A small network was shown many inputs. Here are its activations along a few directions, one row for each input.
Each table varies a few parts of the input and shows all the possible inputs, shuffled.
A made-up example of a description, with smaller parts first: ring(8) and (point or (values(2) and line(4)) or ring(9)).
Shared parts are said once, and a part with two or three values counts as separate values.
(in the rows, 128 means zero)

Other details of the inputs shift rows strongly along two fixed directions, in all tables alike. That doesn't count.

Rows:
R1: [110  67 111 154 159 148 117 127 183 189 134 157  77]
R2: [111 165  99 155  84 194 137 149 187 148 116 116 126]
R3: [125 105 154 129 163  86 103 107 112  96 115 121 143]
R4: [125 104 127 133 133 117 149 105 153 112 124 129 116]
R5: [102  44 119 129 159 126  83 149 171 169 132 169 120]
R6: [112 141 137 119 132  90  81  96  91  62  64 115 148]
R7: [140 176 131 143  83 155 140 165 152 156 148 124 184]
R8: [152 129 140  99 133  94 120  98  46  75 102 103 120]
R9: [168 201 122 131 107 163 169 165 119 120 147  85 152]
R10: [174 212 133 135  74 179 152 112 115 101 142 110 141]
R11: [149 139 141 108 141  79 127 103  52  75 103 103 115]
R12: [134 173 103 152  84 167 168 141 163 128 161 130 135]
R13: [113  96 128 128 144 119 130 155 121 144 133 124 102]
R14: [143 142 148 116 150 100 130  65 103  76 105 122 108]
R15: [117  74 137 133 132 121 118  89 122 122 120 133  99]
R16: [150 184 127 146 133 180 127 172 175 156 156 134 158]
R17: [133 140 163 123 104  81 141  52  67  77  99 102 132]
R18: [ 86  44  92 135 145 156 118 131 197 185 148 175  85]
R19: [139 117 158 121 132  89  93  93  71  74 110 118 151]
R20: [166 208 142 153  77 159 181 118 124  85 146  83 160]
R21: [105  56 109 149 177 155 122 129 205 197 136 154  81]
R22: [128  88 133 119 119 102 126  80 111  91 111 134 110]
R23: [124 159  95 132 104 162 162 191 153 151 166 127 131]
R24: [116 114 127 122 147  82 100 113 115  95 124 146 138]
R25: [ 89  47 114 130 180 141 125 178 182 196 144 140  88]
R26: [137 151 118 151 117 169 140 186 194 159 161 131 168]
R27: [163 211 128 120 114 164 163 164 120 116 146  99 143]
R28: [147 195 112 142  85 160 182 125 151  96 155 109 155]
R29: [135  93 137 124 157 109  80 106 105 121 112 140 132]
R30: [139 132 154 134 116  85 137  67  77  63 108 108 117]
R31: [123 130 139 123 129 128 127  88 130 149 115 141 106]
R32: [111  96 138  97 133  77 134 116  87 118 103 125 120]
R33: [ 88  43 114 119 178 130 110 154 155 221 120 156  84]
R34: [127 163 118 125 116 184 149 183 152 199 148 135 126]
R35: [114  98 139 121 117  91 137  78 119 119 106 133 117]
R36: [126 132 158 102 122  75 138  99  48  90 100  99 133]
R37: [125  88 136 130 185 101  91 115 137 132 114 139 127]
R38: [124  90 132 138 171 105  85 123 130 142 117 148 120]
R39: [ 99  69 106  98 150 108 116 134 117 130 129 146  99]
R40: [136  95 129 129 135 125 115  82 117 121 114 131 101]
R41: [120 100 143 127 157  99  91 106 115 151 107 141 138]
R42: [151 172 126 133  82 176 158 176 113 131 156  96 148]
R43: [133 190 113 140  66 162 175 124 147 136 152 119 155]
R44: [139 155 164 107 143  79  95  78  67  91  94 131 150]
R45: [158 198 141 159  88 155 138 161 125 115 154 105 178]
R46: [117  92 125 111 142  89 131 139 108 114 119 129 104]
R47: [130 123 142 127 165 106  87 117 118 121 117 152 122]
R48: [172 212 130 114  88 171 151 155  88 106 142 103 145]
R49: [130  97 133  95 128  87 126 116  75  85 109 120 117]
R50: [108  81 125 109 181 109 105 138 122 151 117 153  74]
R51: [130 150 102 143 101 183 123 179 176 160 171 145 164]
R52: [137 154 109 131 109 166 172 195 167 150 159 110 142]
R53: [ 80  54  91 115 180 133 130 175 190 186 149 156  90]
R54: [130 124 136 133 122 121 133  84 121 143 112 125 116]
R55: [ 59  48  92 119 170 140  91 169 178 184  92 149  75]
R56: [107 115 136 111 139  76 103  97 105 111 114 143 151]
R57: [144 137 151 121 128  66 109  99  81  59 107 123 154]
R58: [160 188 129 140 105 187 115 162 143 144 153 134 162]
R59: [140 163 115 156 111 192 146 151 183 174 157 142 108]
R60: [ 98  81 138 142 148 127  98 144 157 189 131 148 137]
R61: [132 170 109 144 117 164 141 175 182 142 167 131 172]
R62: [145 137 146 124 108  74 144  66  79  47 103 114 123]
R63: [141 212 118 114  69 144 179 154  98 114 146 100 169]
Each input here is: values(3) and (point or (line(4) and line(5))).
Question: Changing only the values(3) part turns R20 into R25. The same change can be made to R22. Which row results?
Answer: R49
Question: Start at R24 and move only the line(5) part, one step at a time. The first step leads to R57. Which rows follow, in order?
Answer: R45, R38, R47
Question: Start at R41 and move only the line(4) part, one step at a time. The first step leads to R29. Which rows follow, in order?
Answer: R38, R37
Question: Which other rows does R40 become when the line(4) part takes its other values? List them by row number.
Answer: R1, R21, R54

Rows:
R64: [103  56 130 108 176  78 100 115 120 117 112 147 106]
R65: [148 188 132 138  92 140 146 139 123 104 140 106 176]
R66: [133 117 147 121 125  84 130  53  88  81 100 123 113]
R67: [147 166 131 146 113 148 129 137 137 131 140 125 150]
R68: [154 193 135 140  91 133 144 134 113  91 142 107 174]
R69: [123 121 121 143 127 158 112 150 160 171 136 142 133]
R70: [175 218 136 122  87 142 158 139  82  81 140  90 168]
R71: [105  74 134 108 165  74 108 113 109 111 106 136 116]
R72: [117  93 117 140 157 170 112 167 183 199 148 154 107]
R73: [164 205 140 139  91 143 142 124 109  98 132 102 174]
R74: [131 122 142 107 115  71 149  71  72  60 104 109 118]
R75: [116  72 138 121 174  91  88  94 124 123 108 151 111]
R76: [122 108 143 115 152  84  97  86  99 102  99 138 124]
R77: [103  66 131 113 170  76 103 118 116 117 112 144 107]
R78: [139 150 131 133 118 157 125 148 127 149 132 124 133]
R79: [104  83 104 137 133 166 149 155 181 200 150 145  86]
R80: [114 124 113 128 126 145 132 171 157 158 143 137 134]
R81: [137 150 122 138 113 162 145 127 144 136 133 122 113]
R82: [138 145 128 139 105 159 155 121 139 146 138 122 112]
R83: [ 97  79 106 149 126 161 141 144 200 191 152 154 105]
R84: [146 173 121 147  94 164 149 121 148 121 137 119 137]
R85: [123 125 117 129 135 152 134 167 148 168 142 129 126]
R86: [144 161 134 135 120 153 134 144 130 142 135 118 140]
R87: [144 177 131 135  91 140 136 140 117 108 136 112 169]
R88: [114 126 117 138 124 148 123 156 165 158 143 142 142]
R89: [109  84 134  99 168  80 103 107  91 116 101 138 103]
R90: [ 91  40 134 111 195  94  80 109 132 162 101 164  79]
R91: [140 151 140 106 111  73 146  73  63  32  99  99 130]
R92: [148 174 125 132 110 151 147 160 120 131 146 112 144]
R93: [144 171 123 127 102 156 143 161 113 135 139 110 146]
R94: [113  86 127 107 155  89 123  88  99 101 101 129  86]
R95: [107  87 112 142 148 150 112 160 187 176 150 155 127]
R96: [114 119 108 146 116 157 140 138 178 147 143 137 122]
R97: [134 134 146 102 124  70 120  98  58  59  99 109 142]
R98: [137 143 129 141 130 158 126 153 145 158 142 131 127]
Question: Describe the family of inputs behind these rows.
Answer: ring(5) and (values(2) or line(5))
Question: Which other rows does R98 become when the ring(5) part takes its other values? List them by row number.
Answer: R67, R68, R77, R92
Question: Which other rows does R91 become when the values(2) part takes its other values? List them by row number.
Answer: R74
Question: Which other rows does R86 become when the line(5) part takes its other values? List them by row number.
Answer: R72, R78, R90, R98

Rows:
R99: [ 95  41 128 124 164  99 123 153 148 173 139 148 110]
R100: [152 150 147 138 139 106 126  91 120  85 132 128 150]
R101: [124 117 119 126  91 117 187  51 118  84 115 111  77]
R102: [160 175 140 117 131 135 124 119  83  79 110 109 118]
R103: [112  58 143 129 175 126 108 130 136 195 127 149  86]
R104: [ 91  96 110 107 140 102 114 145 128 122 108 130 120]
R105: [ 76  43 115 114 149 106 110 154 146 178 125 157 111]
R106: [174 207 135 138  95 124 125  99 101  41 120  96 170]
R107: [138 187 133 152  69 171 139 141 148 143 147 131 181]
R108: [117 101 100 137 151 154 146 195 193 185 176 144 122]
R109: [130 102 148 145 136 110 114 101 137 137 131 136 144]
R110: [140 168  97 131 105 168 151 192 156 121 160 112 149]
R111: [138 193 111 136  96 201 139 177 148 170 132 116 134]
R112: [143 150 164  94 121  74 114  62  19  71  83 110 130]
R113: [ 92  72 131 115 166  66  70  67 115  97  76 151 113]
R114: [165 188 127 145 120 191 156 172 151 167 166 119 130]
Question: Describe the family of inputs behind these rows.
Answer: point or (values(3) and ring(5))

Rows:
R115: [120  78 135 115 154  75 118  54 101  73 101 137  86]
R116: [ 87  33 117 105 187 107 100 149 132 172 110 148  74]
R117: [148 141 147 123 126  80 146  53  85  45 106 107 117]
R118: [ 88  37 120 143 189 144  67 151 195 213 123 176 100]
R119: [112  84 145 113 147  73 114  49  86  97  86 136  82]
R120: [164 205 117 124  88 160 168 179 109 100 158  96 155]
R121: [147 210 124 157  61 167 144 169 155 126 159 114 213]
R122: [114 115 100 149 123 187 150 148 205 187 152 146 101]
R123: [111 109 105 155 154 191 102 187 223 218 158 166 132]
R124: [118 127 120 156 135 178 101 174 187 207 147 156 137]
R125: [132 152 112 115 126 151 150 174 131 139 143 117 128]
R126: [129 139 146 113  90  56 148  43  63  27  95 104 146]
R127: [159 161 167 119 146  58 102  63  60  27  98 109 161]
R128: [164 207 123 129  96 155 176 177 115 102 157  90 157]
R129: [115  77 143 114 150  79 113  50  91  90  84 128  84]
R130: [130 153 120 120 115 149 145 174 117 155 139 118 124]
R131: [126 126 117 149 101 187 153 138 175 195 151 137 112]
R132: [116  81 129 133 174 112  79 122 151 135 126 160 122]
R133: [177 226 153 140  78 154 134 128  94 109 137 102 194]
R134: [ 64   9 117  96 178  57 102 131 125 141 107 155  95]
R135: [168 219 131 121  70 169 175 174  91 129 152  87 166]
Question: Changing only one part turns R119 into R130. The same change can be made to R129. Which row results?
Answer: R116
Question: Describe the family of inputs behind these rows.
Answer: values(3) and (point or line(6))
